A small network was shown many inputs. Here are its activations along a few directions, one row for each input.
In each table, some parts of the input vary, and every possible input appears once, in random order.
Descriptions start from the smaller parts, as in this example, which fits no table here: line(6) and (point or ring(9) or (values(2) and ring(8))).
Shared parts are said once, and a part with two or three values counts as separate values.

Other details of the inputs vary at random and push rows far along three fixed directions, the same in every table; ignore that.
These rows show it; all are for the same input, with only those details redrawn:
[-14 -34   7  41  15 -19 -29  -4 -15  20  21]
[-13  14  48  24   6  -4  37 -24  59  41  27]
[-15 -34   8  40  15 -20 -28  -5 -14  22  22]
[  0 -34  -9  30   9 -23 -43   9 -33   2   8]
[ 42  71  43 -30 -12   4  52  -3  75  -2 -15]
[-15 -34   7  41  15 -19 -29  -4 -14  21  22]
[-14 -33   7  40  14 -20 -28  -4 -14  21  21]
[ 22   1 -31  -2 -30 -23 -15  23 -18 -17 -12]

Rows:
R1: [ -7 -39  26  39  35  -4 -51 -11 -17   0  12]
R2: [-46  -4   5   4  -5   5  31 -17  18  33  49]
R3: [-18 -30  26  19  47 -15 -32  -8 -41   3  18]
R4: [ 12  -5 -27 -24  10  -5 -18  11 -35 -24 -31]
R5: [-10   8 -40 -20 -27   6 -14  21 -14 -34  -2]
R6: [ -7  -8 -30  -9 -23  -8   3  10 -18 -34 -19]
R7: [ 72  33  55 -31  53  19 -10  -2  31 -37 -39]
R8: [ 46   9  28 -15  20   7 -21  -5  11 -40 -29]
R9: [ 16  10 -25 -23 -68  -4  41   4  21  17 -18]
R10: [ 28 -13 -21 -10 -36  -9  -4  25 -27  -9 -14]
R11: [ -1   5 -23 -17 -16  -1  34  13   5 -18 -17]
R12: [  0  -4 -32 -23 -26  -8  -4  18 -33  -9 -29]
R13: [-50  12  -9  14 -38 -17  63  -5  33  33  26]
R14: [-18  34 -42 -27 -53   0  41  19  25  -4  11]
R15: [ 15 -21  54  15  70  10 -33 -33   8  23  -1]
R16: [  5  44  62   2  80  61  -5 -41  28  12   2]
R17: [ -9   2 -30  -6 -26 -11  -5  20 -23 -32 -16]
R18: [  1   3 -39 -36 -23  12 -14  19 -23 -12 -14]
R19: [-34 -37  -7  15  35  15 -17  -6 -10   8  27]
R20: [-39  18  -1  39 -58  18  98 -51  67  77  27]
R21: [ 39  56  44 -55  31  38  10  14  27 -24 -15]
R22: [ 46  42  61 -40  51  18  -4  12   4 -29 -32]
R23: [  1  16 -45   0 -21  11   4   3 -37 -14 -30]
R24: [-52 -12   2  12  -7  17  32 -25  35  19  37]
R25: [ -8 -40  12  30  11 -19 -22 -12 -24  23  27]
R26: [ 21   0 -29  -1 -29 -22 -14  22 -17 -16 -12]
R27: [  2   3 -54 -36 -17  10  -7  14 -19 -19 -12]
Question: The inputs of R2 and R25 match in every part but one. If R18 is changed in the same way as R2 into R25, which row does it become?
Answer: R9
Question: Describe the family of inputs behind these rows.
Answer: values(3) and (point or ring(8))
Question: Which other rows agree with R22 in the values(3) part? List them by row number.
Answer: R3, R4, R6, R11, R12, R13, R17, R23

Rows:
R28: [  7  63 -38 -42 -42   8  20  33   0 -29  10]
R29: [-24   4  41   8  48  23 -33  -4  19  20  56]
R30: [-15 -86   2  43  19 -55 -62  10 -95  -3  -6]
R31: [-21  -2  -8   5 -53 -17  48 -17  38  72  34]
R32: [-15 -56 -97 -23 -61 -41 -29  74 -66 -37   5]
R33: [  8  35 -24 -28 -50 -23  35  12  19 -64 -14]
R34: [ -36 -101  -42   93   18    4  -58  -14  -85   31   19]
R35: [ 33  45  36 -39  68  24 -12  -5 -13 -24 -56]
R36: [-47  39  -2  32 -46   7  88 -39  87  54  10]
R37: [  3 -19 -87  -3 -73 -38 -19  30 -87  -6 -29]
R38: [ -91 -121  -54   70    3  -24 -102   25  -89   23   67]
R39: [  4  43  -1 -52 -27 -10  65  35  34 -24  -5]
R40: [ -28 -109  -32   72   19  -47  -86    6  -47    4   20]
R41: [-55 -16  -4  12 -38 -37  87 -10  27  36  14]
R42: [  3  56 -44 -54 -31   5  33  36   2 -17  -8]
R43: [-37 -74 -34  33  39 -28 -67  -1 -63  39  31]
R44: [ 25  53  26 -32  51  28 -50  22 -32 -57 -15]
R45: [-34 -47 -91 -12 -58 -42 -11  66 -84 -48 -14]
R46: [ 12 -17  94  22  20  -7  -1 -23  52  37  31]
R47: [ 55   4   6 -58  69  32 -26  -6 -29 -32 -47]
R48: [ 39   7  11 -65  72  52 -31  13 -25 -47 -32]
R49: [-54   7 -21  37 -43  16  62 -34  50  42  -4]
R50: [ 11  40 -47 -59 -38   6  20  42  15 -13  -3]
R51: [ 66  17 -25  -7 -55 -26  25  36  22 -25 -14]
R52: [-13 -97 -18  45  15  15 -64 -27 -73  28  22]
R53: [-91 -87 -53  74  22  -3 -73 -25 -85   9  40]
R54: [-48  25  68  13  57  48  11 -26  25  16  31]
R55: [ 36  17   1 -18 -71 -25  29  19  -3 -32 -33]
R56: [ -8 -22  45  45  44 -23 -10 -21  31   7   9]
R57: [ 72  47  21  10  47  13 -43  10 -27 -37 -42]
R58: [ 28  18  58  16  34   9 -35 -22   0  22   9]
R59: [-72  17  27  12 -48  -4  98  -6  63  25  55]
R60: [ 47  12  12 -20  50  38 -45  -9  -6 -52 -70]
R61: [  9  53   3 -43 -44  -7  55  32  35 -38  13]
R62: [ 49  12  -8 -44 -60 -40  29  29  15 -13 -24]
R63: [ 21  16  19 -56  64  47 -32  18 -28 -49 -45]
R64: [-41 -14 -27  30 -57 -14  38 -11  70  42  13]
R65: [  1 -10  85  25  21   9 -15 -27  51  47  20]
R66: [ -11   -3 -112   -5  -58  -26  -38   26  -65  -42    7]
R67: [  2  -9  87  18  40 -26  23 -27  28  40  18]
R68: [ 75   3  23 -47  50  28 -34 -11 -33 -24 -47]
R69: [  -6  -44 -121  -23  -54    8  -24    9  -65  -48   -4]
R70: [ 12  51 -40 -43 -32  -9  39  14  -8  -9 -39]
R71: [-10 -33  47   7  53 -27  -4  -8  18  25  21]
R72: [ 18  35  -5 -11 -47 -21  57   5  53 -35 -41]
R73: [-77  24 -15   2 -34  11  82  -6  36  49  34]
R74: [ 43  25  17 -32  43   5 -72  10   7 -63 -23]
R75: [-12  47 -42 -52 -32  26  42  30  -6 -25 -33]
R76: [ 36   1  58  10  29  10 -49 -16  14  25  13]
R77: [-24  -5  80   7  46   8   2  -4  54  12  59]
R78: [ 32  10 -55 -33 -40  30  34  -7  25 -25 -43]
R79: [ 16  16  41  54  49   8  -7 -24  13  39  24]
R80: [ 50  16  25 -47  57  -6 -51  22  -9 -32 -48]
R81: [  4  36 -45 -44 -43  29  31  -7  15 -47 -25]
R82: [ -9  -5  58  33  30  26 -16 -36  -4  31   1]
R83: [ 39  48 -39   0 -50  16  38  15   1 -18 -41]
R84: [-55 -14 -23  -8 -36  44  69 -20  30  30  53]
R85: [ 24  26 -23 -44 -32 -39  48  28   4 -23 -27]
R86: [-58 -49 -64  59 -90 -25   4  -6 -49  52  30]
R87: [ 90   9   9 -14  53  42 -32  -4 -21 -38 -40]
R88: [ 24  -1  38  48  42  10 -22 -17  26  40  29]
R89: [ 75  13  56 -19  26 -15 -47  17 -21 -45 -33]
R90: [-19   8   4  43 -59  -4  75 -13  82  66  34]
R91: [ 70  38  32 -31  44  -7 -48   7 -35 -18 -38]
R92: [ -9 -23  54  12  44  22   0 -40  -5  40  -6]
R93: [-20  -9  65  21  44  -6  -1 -33  66   7  53]
R94: [-32   1 -33  27 -50  -6  38 -17  68  50  28]
R95: [-19  26  54   6  65   3  22 -36  31  55  20]
R96: [-28 -90  -8  44  15 -39 -75   3 -63  37  16]
R97: [ 77  19  40  10  42 -13 -30  20 -21 -58 -46]
R98: [-26   6  68  25  50  -8  14 -38  53   3  47]
R99: [ 60  25  58 -31  33  44 -26 -16  -3 -27 -49]
R100: [-11   5  30  42  51   5 -20 -32  29  29   9]
R101: [  9  24 -43 -55 -32  16  48   6  -5 -12 -48]
R102: [  -3  -16 -117  -13  -68  -24  -50   32  -49  -39   11]
R103: [-37  18  39  28  56  17 -17 -42  16   5  30]
R104: [ 21 -10  54  56  43 -17   3 -11  16  17  20]
R105: [-64  -7 -20  -8 -46  -1  56  15  51  46  35]
R106: [-71  -3  -9   1 -36  39  63 -16  28  28  38]
R107: [ 23  37 -26 -34 -53   0  36   8 -15  -4 -48]
Question: Describe the family of inputs behind these rows.
Answer: ring(8) and line(10)
Question: The inputs of R52 and R48 match in every part but the ring(8) part. If R99 is changed in the same way as R52 into R48, which row does it become?
Answer: R63
Question: The inputs of R55 and R33 match in every part but the ring(8) part. If R76 is changed in the same way as R55 into R33, which row does it become?
Answer: R102
Question: Start at R104 and move only the ring(8) part, one step at a time. The first step leads to R89. Which rows follow, in order?
Answer: R67, R85, R39, R61, R98, R56
Question: Start at R30 and move only the line(10) part, one step at a time. The first step leads to R67. Which rows follow, in order?
Answer: R62, R96, R31, R91, R37, R107, R92, R68

Rows:
R108: [-45  -7  22 -12  15 -19   6   3 -12  22  28]
R109: [-21 -29 -10  15  14  24  -3 -37  14  17   0]
R110: [ -7 -31 -20  46  -6 -20 -20 -34  15  28  16]
R111: [-26 -17   3   2   1  43  -6 -34  -6  27  14]
R112: [-47 -50 -48   3 -22   6  41 -13   2  31  43]
R113: [ 23  58  -2 -37 -24   4  54  17   4   8 -25]
R114: [ 30  -8 -30  -2 -14  15  -5  23 -38 -36 -49]
R115: [-35 -41  12   5  18   4   9  -5  20   4   6]
R116: [-29  37  42  13  51  29 -26   3  12 -10  40]
R117: [-26   4 -17  26  25  -7  -6 -35  15  25   2]
R118: [-75   6 -40  47 -36  -5  17   7   8   9  51]
R119: [-28  27  28  46  61   4 -39 -12   5 -26  27]
R120: [-45  -7  22  16  17 -37   7  -6   5   7   2]
R121: [ -7 -23 -54 -11 -70 -19  22  17 -47 -31 -28]
R122: [ 57 -19  24 -31  93   1 -94  19 -45 -92 -60]
R123: [ 15  31   4 -74 -20  20  57  10  49 -22  -8]
R124: [  1  13  32  14  88  -6  -9 -18  27   2  -2]
R125: [-34 -48 -26   5 -43 -30  17  11  19  40  56]
R126: [ 38 -13  60  27  98  -9 -47 -21  27  -9   3]
R127: [ 46 -29 -26  13 -12 -53 -69  24 -81 -56 -35]
R128: [ 33  -5  59  34  35  -6 -10 -17   7  23  -1]
R129: [ 57 -24 -34  23 -11 -38 -53  20 -73 -37 -36]
R130: [-27   3  64 -15  53  -6 -13   7   1  12   7]
R131: [-21 -26 -13  24  17  14  -1 -47  15   9  -1]
R132: [  2   5  39  28  34  14 -51  -4   5 -13  61]
R133: [ 34 -39 -22   1  -8 -55 -77  36 -66 -62 -35]
R134: [-18 -18  60   8  44  -2  -1 -25  13 -17 -11]
R135: [-26 -20   6  24   2  34  -5 -33   7  20  -7]
R136: [  3  -8  12  19 -12  15 -25 -23   8  44  26]
R137: [ 49 -11 -38  14 -17 -14 -81  11 -46 -37 -42]
R138: [-41 -44  -6  29 -57 -43  21   6  14  30  27]
R139: [ 28  76   2 -42 -21  20  64  15  28  11 -17]
R140: [  3 -30   1  27  14 -17  -4  -3  29  21  21]
R141: [-33  -2  22  20  14 -25  11  -8 -13  21   6]
R142: [-32   2  19  29  15 -33  12 -20 -12  13   3]
R143: [ 30  32   3 -40 -34  26  61   4   6  -8 -29]
R144: [-18 -33 -20  45 -55  -7  25  11  -1  57  29]
R145: [ 36  37  41 -55   1  22  27   4   4 -35 -34]
R146: [ 35 -28 -46  15   6   1 -45  22 -78 -56 -55]
R147: [-27 -26 -27  34 -65   4   0  -9  11  59  28]
R148: [ 28  -1 -43  10  13 -31 -41  22 -84 -35 -46]
R149: [-56 -22 -33  53 -70  -4   9   9  16  26  79]
R150: [-15   4  10  57  -4  -9 -18 -10  29 -15  44]
R151: [ -9   4 -88 -16 -43 -27  24  35  -8 -10 -15]
R152: [-48 -50 -48  23 -24   0  42 -10  15  23  20]
R153: [-43  -7   9  22   4  39  -5  -5   4 -14  44]
R154: [  3  18  47   1  59   8   2 -17 -23  31  13]
R155: [-12 -23  15   8  11  19  25 -25 -28  26  17]
R156: [ 29  -4 -50  20  19 -21 -58  35 -83 -40 -51]
R157: [ 52  61  -4 -51 -43  15  40 -16  70  13   0]
R158: [ -4 -38 -12  13   8 -14  -6  -3   9  32  47]
R159: [-33   8   4  10  10  25 -17 -13  -1  46   7]
R160: [  9 -40 -79  15 -47 -21  -5  13 -83 -36 -37]
R161: [ 11 -20  59  32  30 -23 -27 -15  -9  10   7]
R162: [-77 -40 -38   4 -28 -24  26  20   6  47  40]
R163: [-39 -36  31   8   7  -3  12 -10   4   1   0]
R164: [  6 -34  40  25  51 -28 -37  -5  23  -4   9]
R165: [ -5  -3  45  -1  38  56 -24 -32   9  17  -7]
R166: [ 30  30  32 -71  15  29  24  18  44 -35 -29]
R167: [-14  15  61  -4  50  -2  -5  -7 -12  18   8]
R168: [ 30  -7 -23  -9 -15   5   6  10 -45 -32 -44]
R169: [ 32  38  25 -55 -47 -16  40  18  39 -11   1]
R170: [ 88  48  66 -31  28  13  -6   9  11 -15 -32]
R171: [ -2   9 -71   6 -55 -14  22  39 -34   0 -30]
R172: [  7 -10 -56  16  -4   5 -63  24 -61 -93 -12]
R173: [ 10 -23  56  -8  43  -4 -27  10  33  14  23]
R174: [-20 -35  -2   0  27  21  10  -8  10  14  17]
R175: [ 52  -4 -26  11 -27 -13 -24  35 -28 -20 -35]
R176: [-17 -31  39   6  -9 -22  -7   9   8  21  26]
R177: [-22 -28  -7   0  14  34  -5 -32   8  24  10]
R178: [ 16  69 -17 -54 -20  24  39  -3  50  12 -21]
R179: [-47  21  -1  17  17  14 -12   1  -6  -1  60]
R180: [  3 -20   0  16  -2   6 -23 -20  21  41  24]
R181: [ -2 -44 -71   6 -51 -35 -19  16 -86 -53 -34]
R182: [ 22  -5 -78  -3 -79 -20  -2  10   6   1 -13]
R183: [ 34  50   6 -44 -30  41  73   2  30  -6 -22]
R184: [-20 -33 -10  24  28   1  16 -24  17  -1   6]
R185: [-27   2 -18  -3  23  10 -11 -27  -1  40  25]
R186: [ 20  31  40 -67   0  17  31   3  20 -32 -18]
R187: [ 45  44  20 -42 -47 -15  40   6  18  -7   0]
R188: [  1   5 -14 -29  -4 -33 -24  39 -37 -38 -36]
R189: [-23  -1  10  24  19  12   8   9 -14  43   8]
R190: [ 11 -15  18  29  -1   3   1  -3  -5  40  26]
R191: [-51  -6 -10   6 -24 -24  34  -7 -25  41  38]
R192: [ 17  14  73  21  97   6 -31 -17 -19  14 -18]
R193: [ 23  17  78  40  73  18 -68  -8  26 -30  28]
R194: [-65 -27 -40  23 -20 -43  31   4  19  26  22]
R195: [ 20  12 -47   0   8  -5 -68  11 -54 -35 -51]
R196: [ 46  33 -13 -42 -35   0  41  23  55  -3  -2]
R197: [ 18  93   4 -58 -31  36  53 -10  54  17 -17]
R198: [ 25  31  47 -67   4  22  21  16  19 -41 -36]
R199: [ -5  61 -53 -58 -59  -2 100  13  59  20  12]
R200: [-21  -9 -72 -26 -45 -37   8  47 -13 -17 -17]
R201: [  2  11 -38  -1 -20  21 -25  24 -23 -72  -6]
R202: [-55 -16 -59  26 -32  -9  21 -20  12  51  17]
R203: [-27 -36   8  30   5  29  17  -6 -15  32   9]
R204: [ -8   5  29  -8  73  11 -11   0  17  20  13]
R205: [ 53  10   6 -15  44  29 -73 -10 -38 -64 -67]
R206: [ 28  67  33 -81  30   6  30  19  50 -18 -13]
R207: [ 11 -22  53   8  44 -14 -25   2  41   7  10]
R208: [-43  -4  -7  33   5  11 -15 -20   0  43   3]
R209: [ 79  62  46 -39  -6   7  35  -2  27  -1 -14]
R210: [ 26  58  -5 -67 -27  47  64 -30  64  -1 -13]
R211: [ 39  35  17 -35 -54 -15  36  18  17  -7 -10]
R212: [ 21  40  15 -56 -35  14  62  -6  11 -20 -13]
R213: [ 20   3 -62   4 -91  -9  -6  16   0   2 -22]
R214: [-19  10  42   6  46  46 -18 -18   6 -27  46]
R215: [  7 -16  14  55  -1 -14   7 -11  11  27   3]
Question: The inputs of R112 and R174 match in every part but one. If R154 is changed in the same way as R112 into R174, which row does it become?
Answer: R113
Question: The inputs of R138 and R176 match in every part but one. If R188 is changed in the same way as R138 into R176, which row does it become?
Answer: R130
Question: The inputs of R181 and R145 match in every part but one. If R117 is changed in the same way as R181 into R145, which row does it become?
Answer: R178
Question: Describe the family of inputs behind these rows.
Answer: values(3) and line(4) and (point or ring(8))
Question: Start at R202 and move only the ring(8) part, one step at a time. The first step leads to R208. Which rows follow, in order?
Answer: R171, R192, R141, R188, R200, R151
Question: Which other rows agree with R125 in the line(4) part and the values(3) part? List them by row number.
Answer: R132, R136, R157, R158, R169, R187, R190, R209
Question: Change only the ring(8) part in R127. List by row number the other rows that result.
Answer: R110, R126, R129, R133, R137, R164, R215
Question: Change only the line(4) part in R160. List by row number the other rows that result.
Answer: R143, R155, R168
Question: Change only the values(3) part in R212. List by row number the other rows that result.
Answer: R187, R191
